A small network was shown many inputs. Here are its activations along a few directions, one row for each input.
In each table, some parts of the input vary, and every possible input appears once, in random order.
A made-up example of a description, with smaller parts first: ring(8) and (point or (values(2) and line(4)) or line(11)).
Shared parts are said once, and a part with two or three values counts as separate values.

Other details of the inputs vary at random and push rows far along two fixed directions, the same in every table; ignore that.

Rows:
r1: -2.10  -2.73  1.09  -0.69  5.60  -2.39  0.91  2.17  -6.10  1.67  -1.88  0.22  -1.72
r2: -2.68  1.33  -4.38  1.44  -3.78  1.03  -3.63  -1.02  -0.81  -4.21  -0.29  2.49  2.28
r3: 5.28  4.86  3.81  -0.54  -4.76  2.69  0.28  -2.42  7.83  0.84  0.83  -1.49  -1.43
r4: -2.01  -2.52  -2.44  -0.57  3.96  -3.36  4.63  3.63  -3.64  3.07  0.51  1.05  -0.12
r5: 0.91  -4.45  1.24  -5.68  4.81  -1.83  1.78  0.75  -1.32  1.50  0.15  -1.63  1.02
r6: -1.17  -4.98  -3.85  3.69  -5.10  0.89  -2.01  1.06  -0.83  -2.54  -2.66  -1.76  0.60
r7: 4.49  3.08  5.98  -2.18  6.30  -1.04  5.56  -1.56  4.78  6.58  2.16  -2.66  -4.71
r8: 3.86  0.61  2.06  2.07  -2.45  2.04  -2.64  -1.99  3.45  -3.12  -0.44  -0.79  0.70
r9: -1.87  -4.24  -6.00  6.74  -4.74  1.45  -1.75  2.49  -3.35  -4.76  -2.37  0.06  2.69
r10: -4.54  -2.95  -4.21  7.29  -4.33  2.37  -4.06  0.55  -4.10  -3.77  -2.36  1.03  1.05
r11: -3.17  -1.99  2.04  -4.09  5.21  -2.43  -0.05  0.60  -5.83  0.07  -0.63  0.24  1.28
r12: -1.84  -1.47  -2.66  -3.76  3.69  -2.32  3.39  4.23  -4.16  1.63  2.11  2.35  1.46
r13: -1.15  1.68  2.56  -1.85  5.25  -1.71  4.78  -0.56  1.12  4.69  -0.30  -0.71  -3.56
r14: -0.36  -3.98  -1.07  -3.11  5.86  -1.69  2.21  2.52  -4.83  -0.44  0.53  0.57  3.13
r15: -2.86  -0.30  -5.57  2.76  -5.57  -0.62  -5.76  1.00  -3.71  -4.89  -0.06  4.15  2.83
r16: -1.42  -2.17  -1.34  1.98  -4.71  0.85  -4.03  -1.06  -3.23  -4.02  -1.69  1.25  2.34
r17: 0.55  -0.45  0.07  2.90  -1.81  3.12  -3.00  -1.87  1.30  -3.06  0.10  0.01  2.01
r18: -4.32  -0.37  -6.13  3.42  -4.72  1.11  -5.49  0.31  -3.47  -4.41  0.58  4.00  3.62
r19: -4.00  -2.11  1.64  -1.48  5.00  -2.30  1.09  1.56  -6.14  1.54  -2.47  -1.06  -1.06
r20: -3.02  -2.95  1.25  -1.62  4.37  -2.20  1.25  1.35  -6.99  2.23  -2.71  -0.17  -1.32
r21: -3.37  -2.04  0.64  -3.58  6.30  -1.33  0.71  -0.06  -5.28  -0.24  -0.54  1.22  0.72
r22: -2.37  -0.18  -0.32  -5.47  3.88  -3.17  0.00  0.85  -5.80  1.58  0.32  2.50  1.20
r23: -1.55  0.94  -1.57  5.51  -4.10  1.36  -0.71  -0.65  2.24  0.32  -0.07  0.64  -1.15
r24: 0.45  1.90  -1.16  1.93  -5.16  0.69  -2.54  0.54  1.53  -1.82  0.90  2.18  -0.29
r25: -1.01  2.12  -1.75  2.52  -4.36  2.41  -2.10  -0.06  1.96  -1.18  1.77  1.98  0.49
r26: -4.91  -2.24  -4.40  6.45  -4.65  1.87  -3.48  -0.10  -3.78  -4.60  -3.49  0.79  0.29
r27: 4.05  3.09  6.94  -3.60  4.67  -1.54  5.79  -1.57  4.68  7.10  -0.06  -2.83  -4.39
r28: -1.50  -2.74  0.84  -2.80  6.10  -1.46  -0.04  0.30  -6.13  0.18  1.39  1.15  0.71
r29: 6.14  4.25  5.33  -5.72  7.63  -0.19  2.97  -2.24  4.62  3.84  3.34  -1.86  -1.25
r30: -0.96  -3.06  -0.18  -3.14  3.00  -3.49  4.31  1.94  -0.34  5.07  0.13  -1.13  -2.17
r31: -0.39  2.48  0.93  3.89  -5.42  0.37  -0.37  -1.34  3.86  0.04  -1.27  -1.44  -1.67
r32: 2.68  0.81  -3.73  1.09  -3.13  1.25  -0.96  0.61  2.52  -3.25  0.99  0.49  3.88
r33: 5.08  5.75  3.53  -0.93  -2.65  2.04  -1.22  -3.36  8.31  -1.11  0.47  -2.74  0.65
r34: 2.12  3.06  -0.28  2.16  -4.80  2.30  -1.58  -1.12  3.66  -1.13  2.72  0.70  -0.70
r35: -4.96  0.47  -1.10  -4.16  4.08  -1.88  1.83  1.68  -4.63  1.80  1.09  3.08  -0.86
r36: 6.39  2.19  4.09  4.28  -1.05  4.04  0.09  -3.22  6.84  -0.25  -0.42  -4.48  -2.47
r37: 5.37  3.73  3.44  3.65  -3.32  1.20  1.05  -2.08  8.45  1.58  -0.19  -2.03  -3.37
r38: 3.91  5.67  3.95  -0.19  -4.37  2.53  -0.06  -2.19  8.32  -0.03  0.88  -2.32  -1.12
r39: -0.67  -2.04  -0.39  -6.34  2.49  -2.50  2.95  2.57  -0.75  3.61  1.83  0.26  -0.57
r40: 6.92  1.93  1.10  -2.27  -3.20  1.86  -0.11  -2.21  9.75  -0.12  1.09  -3.30  1.01
Each input here is: ring(5) and (values(2) or ring(6)).
Question: Changing only the ring(5) part turns r33 into r11. The same change can be made to r22. Which row results?
Answer: r16
Question: Changing only the ring(5) part turns r4 into r14. The same change can be made to r7. Which row results?
Answer: r28
Question: Which other rows agree with r34 in the ring(5) part? List them by row number.
Answer: r3, r12, r24, r25, r35, r38, r39
Question: Start at r37 and move only the ring(6) part, one step at a time. The first step leads to r7. Which rows follow, in order?
Answer: r23, r13, r31, r27
Question: Which other rows does r10 become when the ring(6) part takes its other values? List them by row number.
Answer: r1, r19, r20, r26, r36

Rows:
r41: -5.46  -0.56  -6.89  6.64  -6.57  -1.30  -3.06  3.44  -5.29  -1.42  0.73  5.15  -0.56
r42: -1.97  0.01  1.30  -6.38  6.30  -1.98  -1.24  -1.01  -2.96  0.97  0.66  0.72  0.89
r43: 7.84  2.97  3.68  -6.57  1.13  0.03  3.10  -0.53  7.49  3.59  2.70  -2.01  -1.16
r44: 3.39  -2.95  0.38  7.45  -4.90  3.61  -0.22  -1.64  4.64  -1.44  -1.71  -4.32  -0.63
r45: -6.15  -4.61  -2.07  5.86  -4.14  0.92  -5.37  0.05  -7.40  -3.88  -3.26  0.53  -0.34
r46: 5.30  2.27  4.64  -3.18  0.88  -0.91  5.05  0.04  7.16  5.92  0.65  -2.66  -5.09
r47: -3.36  1.15  1.07  -2.17  3.84  -3.12  2.53  1.03  -4.33  4.87  1.95  3.81  -3.35
r48: 3.81  4.70  -1.03  2.66  -3.87  4.13  -1.14  -0.60  6.40  -3.62  1.56  -0.34  2.11
r49: -1.45  -3.28  0.72  1.99  6.91  -1.09  2.00  2.51  -6.50  2.04  -1.58  -0.67  -1.70
r50: -0.41  -5.37  1.79  -1.38  5.56  -1.92  3.74  2.03  -4.62  2.98  -3.00  -2.86  -2.41
r51: -4.57  -0.18  -2.43  3.37  -0.27  -0.64  -1.38  -1.22  -3.83  -0.52  -1.30  2.22  -1.16
r52: -0.30  -2.66  3.90  -5.14  7.20  -0.32  -1.17  -0.34  -4.50  -0.01  -0.14  -0.64  0.93
r53: 2.65  3.71  -0.08  1.55  -6.91  2.73  -2.25  -1.59  5.69  -4.18  -0.53  -0.94  3.40
r54: -2.80  1.53  0.52  -5.56  6.15  -0.83  1.81  0.44  -3.97  0.76  1.93  2.86  1.47
r55: 0.01  0.25  -2.22  6.09  -7.45  3.34  0.58  -0.55  6.13  -1.05  -0.39  -1.65  -0.02
r56: -0.83  -2.92  -1.13  -5.98  7.80  -3.16  2.83  1.18  -2.45  2.51  2.10  0.30  1.78
r57: 6.11  6.03  4.97  -4.88  2.45  0.63  1.97  -2.85  6.11  2.76  4.16  0.34  -1.05
r58: 0.56  3.52  -1.99  7.42  -6.09  3.70  -0.65  -0.05  4.87  -1.95  -0.80  -0.47  -0.56
r59: -0.68  3.78  -0.56  6.21  -6.86  4.03  -1.32  -2.57  4.24  -2.44  -0.85  0.27  -0.94
r60: -3.46  -4.58  -1.48  5.45  -3.27  -1.14  -2.30  1.07  -6.66  -2.97  -4.24  -0.38  0.68
r61: -2.94  -3.35  -0.31  -2.34  7.26  -3.57  4.73  1.42  -2.70  5.36  0.15  -0.57  -1.70
r62: 5.83  2.49  3.64  -4.76  3.70  1.87  4.73  -1.11  8.58  2.45  2.97  -3.31  0.80
r63: 0.89  3.22  1.00  4.72  -7.18  1.71  -0.03  -1.28  5.13  -1.86  -2.35  -2.19  -0.57
r64: -2.25  -2.35  3.23  0.02  7.32  -0.93  2.12  -0.22  -6.45  2.39  -1.22  0.02  -2.42
r65: 0.49  -5.70  1.24  -5.07  9.19  -1.96  2.79  1.96  -4.65  1.60  1.24  -0.90  1.91
r66: 5.07  2.10  4.52  -1.53  1.62  -0.29  5.54  -0.45  8.23  6.77  2.94  -2.30  -4.10
r67: 4.84  1.13  3.76  -1.56  2.71  -0.03  4.48  -1.74  7.21  4.03  -1.84  -4.71  -3.63
r68: -5.09  -0.41  -4.91  -0.16  -7.31  -0.42  -6.98  0.75  -5.12  -3.74  1.54  4.84  2.59
r69: 1.58  2.98  2.81  3.04  -3.16  2.41  -2.14  -4.07  6.28  -0.24  -1.62  -3.06  -2.71
r70: -2.45  -2.57  -5.60  -0.81  -3.94  -1.72  -1.87  2.37  -3.17  -1.23  3.51  3.63  2.67
r71: -2.32  -0.63  1.78  -1.96  5.09  -4.42  2.72  0.45  -3.64  3.18  -2.29  -0.89  -1.67
r72: 1.98  3.98  3.17  1.86  -5.84  1.73  -1.80  -2.35  6.32  1.48  0.69  -0.78  -3.83
r73: -0.38  -0.34  0.70  -5.23  5.35  -3.53  0.58  0.26  -3.00  0.93  -0.47  0.45  2.29
r74: -2.83  1.05  1.79  -7.09  5.23  -0.67  0.10  0.33  -2.69  1.06  1.09  0.94  1.25
r75: -4.43  -1.72  -8.68  4.45  -4.17  -0.11  -5.73  1.83  -5.60  -6.31  0.09  4.41  4.15
r76: -2.16  0.35  1.77  -2.65  1.84  -5.00  2.66  2.36  -3.75  4.38  0.06  1.64  -2.65
r77: -3.97  -0.35  -8.34  3.62  -7.08  -0.77  -5.31  3.16  -5.89  -4.86  2.62  6.08  3.21
r78: 4.24  4.14  1.12  0.86  -1.78  2.99  -2.17  -4.50  6.46  -2.84  1.05  -0.12  1.29
r79: -2.94  -0.28  -1.32  0.76  6.08  -2.52  2.06  1.80  -3.94  3.03  -0.61  0.79  -1.74
r80: -1.95  -2.62  -1.27  1.43  0.62  1.23  -3.59  -0.54  -5.99  -4.62  -0.19  2.77  2.71
r81: -2.48  -4.63  -3.47  3.06  -4.18  -0.19  -5.31  1.06  -6.85  -6.49  -2.51  1.48  4.90
r82: -2.98  -1.77  0.05  -3.47  4.00  -2.24  5.04  2.76  -2.40  3.81  -1.65  -0.77  -2.09
r83: -1.27  -3.50  -3.81  3.47  -0.16  1.11  -3.84  2.25  -5.92  -5.28  -0.30  2.21  3.26
r84: 7.16  -1.75  1.58  0.77  -2.63  3.76  -1.14  -1.54  5.72  -3.31  -1.57  -3.97  1.56
r85: 5.56  4.34  1.76  -0.81  -5.68  0.49  -1.59  -1.60  6.12  -0.91  1.67  -0.27  1.48
r86: -5.00  0.67  2.66  -3.41  4.54  -1.38  1.85  0.71  -3.25  3.29  -0.66  -0.21  -2.57
r87: 4.02  1.83  -1.25  -0.08  -5.94  3.50  -0.42  -0.77  7.30  -2.99  -0.23  -1.87  1.96
r88: 5.59  0.93  -0.67  -0.60  -3.38  2.20  -0.99  -2.15  7.44  -2.01  -0.75  -2.58  1.38
Question: Changing only one part turns r62 into r55. The same change can be made to r84. Which row results?
Answer: r50
Question: What is each input in this table made of?
Answer: values(2) and line(4) and ring(6)
Question: Start at r68 and move only the ring(6) part, one step at a time. The first step leads to r85. Which rows follow, in order?
Answer: r43, r70, r77, r57
Question: Start at r41 and move only the line(4) part, one step at a time. The first step leads to r58. Which rows follow, in order?
Answer: r79, r49
Question: Which other rows does r48 become when the line(4) part takes its other values? List them by row number.
Answer: r75, r77, r83
Question: Which other rows does r73 become when the values(2) part takes its other values? List them by row number.
Answer: r71
Question: Which other rows does r41 become when the ring(6) part takes its other values? List them by row number.
Answer: r46, r47, r66, r72, r76
